A small network was shown many inputs. Here are its activations along a few directions, one row for each input.
In each table, some parts of the input vary, and every possible input appears once, in random order.
A made-up example of a description, with smaller parts first: one of 2 separate values, together with either a single point or one of 11 places around a ring or (one of 6 places along a line, together with one of 8 places around a ring).
Shared parts are said once, and a part with two or three values counts as separate values.

Other details of the inputs vary at random and push rows far along two fixed directions, the same in every table; ignore that.

Rows:
R1: [ 11  -4   0   0   2 -15 -19 -17  -2  -1  35]
R2: [ -3  -9   9  11  -3  18   6   3  -1   6 -32]
R3: [-16   9 -21 -19   3  -5  11  19  -7   1 -19]
R4: [  6  -5  19  31  -6  17  -4  -8   8   3 -29]
R5: [ -5  11 -15 -18   2 -20   5   3  -9   0  32]
R6: [ 11   0   6   1   1 -10 -11 -15  -2  -5  40]
R7: [  8   3   7   9  -2  -9 -16 -16   3  -5  30]
R8: [ 16 -12  21  25  -4  16  -6 -10   1   6 -20]
R9: [-20   5 -15 -25   3  -4  23  22  -2  -8 -17]
R10: [-12   3 -11 -15  10  11   9  28  24  18 -15]
R11: [ -3  13 -17 -21   8 -19   0   0  -4 -11  29]
R12: [-11  10 -18 -16   4  -4  13  16  -5  -1 -19]
R13: [ -8   1 -12 -21   9 -16   1   2  -7  -3  27]
R14: [-20   7 -20 -25   4  -8  20  21  -2  -9 -11]
R15: [ 18  -6  15  12   1   2 -11 -17   1  -5  19]
R16: [  9 -12  20  25  -5  17  -8 -13   2   8 -19]
R17: [  7 -15  20  19  -5  19  -9  -8   2   2 -21]
R18: [-12  12 -21 -27   4  -4  24  19  -9  -5 -11]
R19: [-21  15 -22 -20   1 -10  19  22  -4  -2 -12]
R20: [ -6   6 -17 -22   7 -20   0   0 -12   4  29]
R21: [-12   2  -5   1   0   9   7   8  -1   2 -29]
R22: [ 13   3   2   3   0 -13 -16 -20  -1  -6  45]
R23: [ -5   3 -15 -25   7 -21  -2   2  -8  -3  28]
R24: [  9  -9  24  24 -11  18  -6 -10   7  -2 -16]
R25: [ 2  6 -9 -5  0  1  9  3 -4 -3 -5]
R26: [ 14  -5  16  27  -8   3 -12 -17   4   4   6]
R27: [ 10   2   3   3   0 -17 -11 -14  -5   3  47]
R28: [  9 -11  25  25 -10  19  -6  -8   6  -2 -15]
R29: [ -7  -1  -8  -4  -3   6   9  11  -4   3 -30]
R30: [-19   5 -21 -27   5  -5  18  21 -12   3 -12]
R31: [  3  -9  17  23  -4  18 -11 -11   8  -1 -23]
R32: [-2  5 -4 -4 -2  2 10  7 -6 -1 -2]
R33: [-18   3 -10 -18  -1   0  21  23  -2  -6 -19]
R34: [-7  4 -5 -8 13  6 -3 18 26 19  0]
R35: [-16   3 -12 -24  13   9  14  33  21  18 -16]
R36: [ -1   0   6  15 -12  17   7   4   3   1 -31]
R37: [ -5   4 -12 -25  19 -12  -2  17  18  19  37]
R38: [ 14  -2   1   0   4 -15 -16 -17  -1  -4  35]
R39: [ -9   8 -18 -22   8 -20  -6   0  -6  -4  28]
R40: [  0   2  -3 -10   1   2   8   3  -2  -8  -4]
R41: [ 12 -12  19  17  -3   7 -18 -19   1   2   5]
R42: [ 17  -8  14  11   0  -2 -15 -18   1  -2  16]
R43: [  7   4  -3   2   5 -18 -21 -19  -5   5  41]
R44: [  4  -2   5   7  -5  16   6   1   4  -8 -26]
R45: [ -1  -8   7   1  -2  15   9  10   0  -4 -35]
R46: [ 0  8 -8 -3 -3  0  6  2 -4 -2  3]
R47: [-15   7 -12 -21  -2   5  21  19  -4  -9 -19]
R48: [ -6  -6   1   3  -5  16   4   6   1  -1 -36]
R49: [-5  3 -6 -2  0 -4  9  5 -1  0 -5]
R50: [  8   8   1   8  -1 -15 -15 -15  -1   1  38]
R51: [  8  -8  20  26 -13  22  -4  -7   9  -3 -26]
R52: [  7  -9  19  25 -11  15  -5  -7   9  -2 -20]
R53: [  9  -1  -2   4   2 -14 -18 -18  -6   6  35]
R54: [ 13 -14  20  25  -6  16  -9  -9   0   9 -20]
R55: [ 12 -12  23  22  -1   4 -11 -15   6  -1   8]
R56: [  7  -6  21  28  -9  15 -10 -10  10  -2 -19]
R57: [ 10  -1   4   4   6 -20 -10 -15  -4   3  45]
R58: [  0   9 -20 -20   7 -23   0   0  -9  -1  30]
R59: [-14  15 -22 -21   3  -2  21  20  -6  -6 -19]
R60: [ -7  -3  -3  -3  -3  10  11  13  -4   4 -36]
R61: [-16  14 -18 -15  -1   3  19  19  -4  -4 -21]
R62: [  1  -3   2   2  -2  10   9   7  -3   3 -29]
R63: [-13   2  -4 -10  -4   6  17  18   1  -6 -26]
R64: [ -9   4 -18 -22   8 -19  -1   0  -5  -5  29]
R65: [-10   9 -18 -23   4  -3  23  20  -9  -4 -11]
R66: [-20   8 -16 -19   4  -5  16  19   1  -9 -16]
R67: [ 10 -10  22  28  -6  14  -3 -11   5   5 -18]
R68: [  9 -10  16  27  -6  17  -9 -14   4   7 -20]
R69: [ 11 -13  19  19  -2   7 -16 -20   3   1   6]
R70: [ -2   1   4   6  -8  18  14   8  -1   0 -32]
R71: [  9   0   5   6   1 -16 -10 -13  -3   4  39]
R72: [ -6  14 -17 -19   5 -18  -1   0  -4 -10  34]
R73: [ 11  -6  11  14   0  -3 -23 -18   3   0  14]
R74: [ 13 -17  23  22  -5  14 -13 -12   3   2 -13]
R75: [ 12   2   0  -1   7 -20 -20 -18  -1  -5  41]
R76: [ 13  -2  12  16  -4  -8 -12 -17   0   5  25]
Each input here is: one of 4 places along a line, together with either a single point or (one of 2 separate values, together with one of 9 places around a ring).
The inputs of R51 and R28 match in every part but the place on the line of 4. If R48 is changed in the same way as R51 into R28, which row does it become?
Answer: R17
The inputs of R1 and R23 match in every part but the place on the line of 4. If R53 is changed in the same way as R1 into R23, which row does it become?
Answer: R20
Change only the place on the ring of 9 in R66. List by row number the other rows that result.
Answer: R7, R11, R31, R39, R56, R72, R73, R75
Change only the choice among 2 separate values in R64. List by row number the other rows that result.
Answer: R68
Change only the place on the line of 4 in R50. List by row number the other rows that result.
Answer: R5, R27, R36
Change only the place on the line of 4 in R58. List by row number the other rows that result.
Answer: R8, R12, R62
